Each row below holds a small network's activations on one input, seen along a few directions.
Each table varies a few parts of the input and shows all the possible inputs, shuffled.
A made-up example of a description, with smaller parts first: one of 8 places around a ring, together with either a single point or (one of 2 separate values, together with one of 4 places along a line) or one of 11 places around a ring.
Shared parts are said once, and a part with two or three values counts as separate values.
(in the rows, 128 means zero)

A family of inputs:
x1: [207 127 186 118 163 155 138 177 160 190 170 144 124 189 169 130 109]
x2: [142 127 221 108 152  89 145 109 144 192 152 111 112 124 153 158  77]
x3: [200 123 153 136 171 152 106 167 147 182 164 142 146 192 149 128 118]
x4: [125 181 135 108  71 203 168 177 138 118 132 176  75 152 169 112 197]
x5: [ 55 158  78 121  74 129 113  76  95  81  90 124 106  81 108 124 185]
x6: [173 120 175 134 163 139 103  94 149 198 165 143 139 160 134 134 101]
x7: [ 64 195 161  93  65 110 176 193 104  90 107 121  72  76 168 150 158]
x8: [163 113 130 145 165 139  94  80 142 165 153 140 156 157 116 128 110]
x9: [191 115 107 148 176 148  96 154 141 150 150 141 159 190 130 120 127]
x10: [ 80 215 147 106 109  66  93 177  89 141 115 113 111 113 168 168 154]
x11: [138 140 210 103 159  62 154 194 125 167 141  89 117 119 165 164  65]
x12: [176  71  54 162 145 179 143 148 149  86 120 142 157 154  98  85 131]
x13: [151  90 101 149 150 147 109  73 142 129 136 141 162 142  93 108 117]
x14: [153 203 127 123 115 156  84 163 117 167 140 166 117 189 169 134 197]
x15: [182 123 209 115 155 140 135 100 161 205 170 144 115 158 154 137  93]
x16: [ 83 205 157 115 100  94  82  91 108 164 128 130 104 112 158 161 158]
x17: [109  64 123 130 114 124 175  90 138  90 114 106 130  86  88 120  97]
x18: [106  63  96 145 128 113 140  77 131  81 108 103 155  88  84 119  99]
x19: [148  65  80 156 133 169 137  71 147  98 123 138 155 125  81  97 114]
x20: [ 68 185 176  98  56 138 170 109 126 116 115 141  62  82 151 144 164]
x21: [122 161  42 139  93 194 116 148 108  81 104 166 110 150 122  93 218]
x22: [ 50 164  64 116  83  98 120 166  74  56  79 111 110  78 122 129 179]
x23: [106  90 115 139 145  94 113  79 126 112 120 104 161 104  96 127 102]
x24: [113 121 129 129 167  55 105 170 109 124 124  84 156 120 131 152  81]
x25: [101  98 100 133 153  63 120 166 107  83 106  87 162 101 110 133  94]
x26: [102  75 110 124 123  93 184 177 117  65 101  89 134  78 107 126  91]
x27: [132 124 188 125 162  86 112 100 133 184 150 108 136 124 135 153  83]
x28: [ 99 180 161 104  58 187 164  98 142 132 130 174  66 121 151 120 178]
x29: [126 133 176 120 168  58 121 184 114 158 137  86 140 123 146 161  71]
x30: [178  94  76 154 162 158 113 150 141 114 133 144 164 172 108  98 135]
x31: [ 95 159  64 130  81 187 108  68 113  96 102 163 109 119 108 103 201]
x32: [124 202 148 119 106 146  79  84 120 181 137 167 112 152 155 140 179]
x33: [100  73  83 138 137  83 148 167 111  56  94  88 156  84 101 126  93]
x34: [176  70  79 147 129 190 174 158 157  96 129 142 136 149 105  85 129]
x35: [148  65 107 141 117 178 169  84 156 108 129 139 131 122  86  96 111]
x36: [118 115 142 136 161  84  99  86 127 151 139 102 153 119 118 146  90]
What is each input in this table made of? -> one of 4 places along a line, together with either one of 3 separate values or one of 6 places along a line
Changing only the place on the line of 4 turns x14 into x16. The same change can be made to x1. Which row results? -> x2
Change only the choice among 3 separate values in x21. List by row number the other rows that result. -> x4, x14
List by row number the other rows that have the place on the line of 4 in common with x31. -> x6, x8, x13, x15, x19, x28, x32, x35
List by row number the other rows that have the place on the line of 4 in common with x24. -> x7, x10, x11, x22, x25, x26, x29, x33

A family of inputs:
x37: [105 111  93 132  94 160 142  40 141  91 117 148 116 104  89 102 131]
x38: [134  83  38 158 122 192 109  88 151  78 119 157 157 142  85  87 176]
x39: [ 78 100 101 128  95 112 157  94 118  72 102 123 134  64  83 121 101]
x40: [ 62 171 138  87 100  95 143 195  89  89  98 106  85  92 144 142 165]
x41: [184 159 129 151 208  84  45 176 127 205 165 116 186 216 149 160  94]
x42: [ 75 140 102 121 102  93 160 186  97  75  99  98 113  94 130 125 144]
x43: [193 135 212 107 114 184 165 158 178 187 171 176 103 178 175 127 128]
x44: [ 95 198 150 119  97 119  94  40 116 158 114 138 102 106 151 149 171]
x45: [ 84  57  78 148 103 112 138  78 123  59 100  99 165  71  69 124 108]
x46: [ 93 104  78 130 116  97 159 175 103  47  80 110 145  99 108 110 119]
x47: [165 132 199 137 201  87  54  33 137 215 178 133 174 163 130 147  88]
x48: [139  95  26 167 135 160 123 167 127  46 106 131 170 139  99  97 163]
x49: [220  52 123 144 193 181 133 116 170 180 163 144 154 179 100  94  98]
x50: [163 137 247 117 107 161 193  99 182 185 170 142  95 140 156 135  94]
x51: [ 49 171 163  87  85 109 148 113 103 112 103 116  84  65 127 151 147]
x52: [130 121 189 148 209  47  57  83 129 197 158  97 176 124 133 180  40]
x53: [137 133  52 151 123 159 137 183 122  58 101 150 137 136 116  93 161]
x54: [109 196 111 112  93 160 125 202  88 104 117 150  86 137 153 134 195]
x55: [ 94  66  55 151 124  99 143 162 106  35  85  91 176 103  90 109 121]
x56: [119 168  78 144 104 158 139 195 108  88 120 139 108 133 139 111 180]
x57: [ 76 179 157  95  77 162 139  61 118 132 117 145  74 103 141 137 174]
x58: [115  66  68 148 104 159 126  22 146  77 119 129 146 109  71 110 141]
x59: [127 211 100 126  99 114  72 183  89 139 120 135 112 147 162 149 188]
x60: [111 159  88 134  88 193 128 117 131 120 128 161 100 138 135  99 186]
x61: [153 113 212  92 139  94 199 225 157 139 150 117  95 132 192 155  83]
x62: [204  32 163 153 178 145 151  51 161 182 151 121 139 153  86 113  67]
x63: [ 60 137 123 118  84 106 162 106 113 102 111 113 108  64 107 135 126]
x64: [188 142 164 135 201 111  37  98 136 228 184 155 186 205 140 134 125]
x65: [130 123  64 141 109 194 123 105 144  89 111 175 127 141 106  82 168]
x66: [231  70 106 143 202 150 148 188 145 147 140 111 164 193 111 107  81]
x67: [ 86 147 118 123  78 157 150  56 132 122 128 138  95 102 119 118 154]
x68: [192  36 135 134 203  95 155 185 131 133 125  79 165 144 115 111  40]
x69: [199 145 186 111 129 153 180 233 157 157 166 151 109 176 187 142 115]
x70: [ 66 188 150 107 104  67 100  92 104 142 102 108 105  73 138 161 142]
x71: [141 130 158 138 213  32  52 168 119 177 155  70 177 163 149 169  51]
x72: [177  25 161 140 184 114 150 104 152 157 149  91 157 100  94 123  28]
x73: [124 204 116 124  88 150  70 102 106 168 118 163 111 148 166 138 198]
x74: [ 77 188 121 109 110  50  90 175  87 124 106  94 108 101 155 155 158]
x75: [100 186 124 103  78 195 116 122 111 136 121 174  81 141 154 122 200]
x76: [135 110 244 106 124 109 208 147 166 166 156 128  95 104 169 162  70]
Changing only one part turns x76 into x61. The same change can be made to x45. Which row results? -> x55
Changing only one part turns x73 into x70. The same change can be made to x49. Which row results? -> x72
What is each input in this table made of? -> one of 5 places around a ring, together with either one of 3 separate values or one of 5 places along a line
Change only the choice among 3 separate values in x68. List by row number the other rows that result. -> x61, x71
List by row number the other rows that have the place on the ring of 5 in common with x48. -> x41, x53, x54, x56, x59, x66, x69

A family of inputs:
x77: [ 67 201 113 102  29 178 104  60 111 113 105 193  73 108 128 122 230]
x78: [186  59 112 147 198 157  95  41 160 171 147 137 165 153  84  99  85]
x79: [147  58 147 152 194  90  99  48 133 148 135  96 174 105  95 141  50]
x80: [205 133 166 125 148 182 113 157 156 197 164 152 127 210 180 130 134]
x81: [100  62 118 142 143  62 140 151 119  82 113  91 173  92  99 132  60]
x82: [  9 207 118  81  69  84 133 164  71  83  77 109  80  77 153 150 193]
x83: [ 66 102 103 125  95 127 147  42 117  71 101 107 132  54  78 135 112]
x84: [148 186 227 118 135 155 107  77 143 229 174 178  86 177 162 143 138]
x85: [194 106 153 138 172 145 114  52 162 193 153 143 140 174 113 109  98]
x86: [191 109 131 136 177  96 146 219 142 140 145 109 151 177 142 144  88]
x87: [ 36 156  92 127  54 115 125  47 106  80 101 103  90  55 108 144 163]
x88: [ 16 197 134  86  50 106 113  57  89  94 105 129  72  75 134 158 204]
x89: [139  68  86 151 149 162 124  40 170 124 138 151 170 138  83  86 102]
x90: [110 220  82 115  38 206 116 152 110  86  96 196  99 136 149 109 247]
x91: [178 129 200 121 152 148 107  67 164 217 162 154 115 172 158 131 124]
x92: [139 136 232 115 150  78 112  75 144 202 157 112 135 115 162 163  98]
x93: [ 31 158  81 122  70  89 143 155  85  67  72  82  95  64 122 136 156]
x94: [220 107 123 148 167 172 125 145 155 171 163 141 154 216 130 113 119]
x95: [ 63 221  82  97  77 132 141 220  82  50  85 153  90 107 175 117 213]
x96: [115  93  71 132  98 188 145  38 141  92 108 159 121  97  80  94 152]
x97: [156 112 187 140 169  77 117  58 139 171 143 105 155 124 121 148  66]
x98: [110 202 225  95 143  65 121 189 121 206 155 102 102 117 177 171  92]
x99: [155 206 187 103 149 113 122 237 127 175 168 136  97 160 200 166 113]
x100: [150  89  47 145 107 213 163 133 127  67 110 155 126 137  94  78 183]
x101: [115  95  65 126 123 142 176 209 110  29  83 115 118 106 108  95 147]
x102: [ 85 167  50 133  83 134 157 213  95  36  78 121  96 100 139 100 188]
x103: [141 140 209 101 147  53 127 179 131 191 146  87 127 117 172 165  80]
x104: [105 195 251 111 143  89 109  87 130 217 170 127 108 118 160 180 115]
x105: [146  49 136 136 192  56 117 158 107 135 125  82 174 102 105 145  38]
x106: [215  57  89 156 190 183 106 142 149 149 162 132 179 192  90  93 118]
x107: [123 164  38 159  56 204 144 141 117  73  96 168 106 126 124  97 224]
x108: [181 140 167 111 160 102 131 229 145 161 157 118 122 167 189 162 104]
x109: [ 83 153  64 145  46 179 126  48 127 101 105 168  88  90 105 110 198]
x110: [180 196 188 120 131 191 109 169 139 212 173 171 103 207 187 136 143]
x111: [142  62  85 154 155 113 152 211 146  58 120 112 167 143 106 105 104]
x112: [ 97  72 124 156 143  98 122  45 150  98 124 102 178  96  88 135  65]
x113: [ 63  91  98 114 103  97 166 150  90  58  79  87 128  61  89 125 109]
x114: [173  60  66 160 147 188 141 137 155  98 153 148 175 172  89  75 138]
x115: [158 108 167 125 164  43 139 162 117 160 138  86 153 125 132 151  52]
x116: [183  55 105 152 202 107 127 216 137 113 133 100 177 155 111 126  80]
What is each input in this table made of? -> one of 5 places around a ring, together with one of 8 places along a line
Changing only the place on the line of 8 turns x92 into x83. The same change can be made to x91. Which row results? -> x96
A walk changes only the place on the ring of 5. It starts at x90 and steps to x77. List the rest of the walk in order. -> x88, x82, x95
A walk changes only the place on the line of 8. It starts at x95 and steps to x102. List the rest of the walk in order. -> x101, x111, x116, x86, x108, x99
Change only the place on the ring of 5 in x78. List by row number the other rows that result. -> x79, x105, x106, x116

A family of inputs:
x117: [ 32 159  99 108  69 106 168 101  90  42  59 111  74  22 114 129 175]
x118: [ 97 148 200 144  82  81 159 103 161 122 146 116 134  85 147 166  71]
x119: [135 150 119 180 107 145 103  57 190 132 156 161 176 152 121 128 125]
x120: [179 109 133 165 111 170 192 162 182 107 156 157 151 157 141 117 103]
x121: [142 108 120 134 171  60  99 186 128 105 131 103 175 151 137 153 100]
x122: [103 180 204  74 101 108 145 100 100 207 134 104  51 109 155 167 145]
x123: [139  78 108 152 149 127  91  50 154 122 150 137 185 152  97 112 126]
x124: [118  71 157 113 173  67 143  90 110 162  94  73 131  59  93 140  46]
x125: [139 196 147  94 140 113  84 203  90 199 150 103  89 158 188 153 167]
x126: [172 135 158 109 134 191 168 166 158 136 144 185 115 166 147  97 141]
x127: [158  61  85 155 186 132  85  53 111 158 138 117 164 132  64  99 104]
x128: [208  32 104 139 189 167 161 150 129 136 114  98 140 134  77  96  79]
x129: [ 85 171 229  93 108 109 143 110 127 146 138 144 107  98 142 156 118]
x130: [145  96  91 127 211  63  96 183  85 139 128  67 152 142 107 131  72]
x131: [106 186 161 114 153 113  92 215 117 141 156 140 136 160 180 148 138]
x132: [161 177 136 130 121 174  72  44 113 204 132 161  93 168 146 131 186]
x133: [198 141 139  95 122 191 155 158 129 193 142 149  52 170 158 101 163]
x134: [124 170 142 135 132 174  81  59 155 152 146 186 141 169 131 120 159]
x135: [181  41 120 137 156 164 172 152 163  97 145 118 156 159 119 103 101]
x136: [ 82 144  23 136  63 179  97  55 104  59  78 164 131  83  87 112 200]
x137: [101 104  47 134  60 195 184 172 119  39  75 152  96 101  91  85 199]
x138: [130 169 135 167 128  80 111 204 149 114 152 130 165 146 167 167 100]
x139: [ 47 173  38 122  76 100 125 205  67  36  80 104 121 112 133 112 188]
x140: [ 91  73 178 115 132  62 145  94 141 122 129  93 138  87 129 148  66]
Changing only one part turns x127 into x130. The same change can be made to x136. Which row results? -> x139
What is each input in this table made of? -> one of 4 separate values, together with either a single point or one of 5 places along a line
List by row number the other rows that have the choice among 4 separate values in common with x122. -> x117, x118, x124, x129, x140
A walk changes only the place on the line of 5. It starts at x133 and steps to x126. List the rest of the walk in order. -> x120, x135, x128
A walk changes only the place on the line of 5. It starts at x132 and steps to x134. List the rest of the walk in order. -> x119, x123, x127

A family of inputs:
x141: [196  65  87 166 175 142 131 163 162 116 147 124 178 178 114 106  97]
x142: [174 162 168 122 154 150 111 185 141 174 162 159 131 185 168 132 134]
x143: [146  73 118 149 172  76 139 170 132  99 124  91 178 121 112 132  62]
x144: [175 163 168 132 140 149 106 112 143 200 160 154 120 166 152 136 127]
x145: [191  74 117 135 186 159 107  97 136 172 142 129 148 168 102 104 108]
x146: [ 95 170 114  95  66 155 166 159 102  99  93 141  64 102 146 117 194]
x147: [119 157 187 104 148  80 126 194 121 150 143 115 127 131 166 160  99]
x148: [185 102 171 142 154 153 118  72 170 183 170 149 149 172 129 129 103]
x149: [ 72 146  49 125  71 134 135 157  84  58  79 116 105  85 111 119 186]
x150: [117 158 188 117 135  79 121 123 128 177 144 104 115 118 154 163  93]
x151: [131 102 193 130 150  86 128  82 151 166 151 107 145 114 131 154  69]
x152: [ 35 155  50 138  53 151 119  73 113  33  88 157 129  83  96 107 197]
x153: [138  79 142 121 182  90 118 103 114 155 126  91 141 113  99 131  81]
x154: [ 55 207  85 112  63 134 104 112  88  86  89 144  89  93 140 134 211]
x155: [ 90 108  83 130  72 182 189 117 136  51 103 141 101  92 101  97 159]
What is each input in this table made of? -> either one of 5 separate values or (one of 2 separate values, together with one of 5 places along a line)
Which other rows belong to the same alternative as x141? List them by row number. -> x142, x143, x144, x145, x147, x148, x150, x151, x153
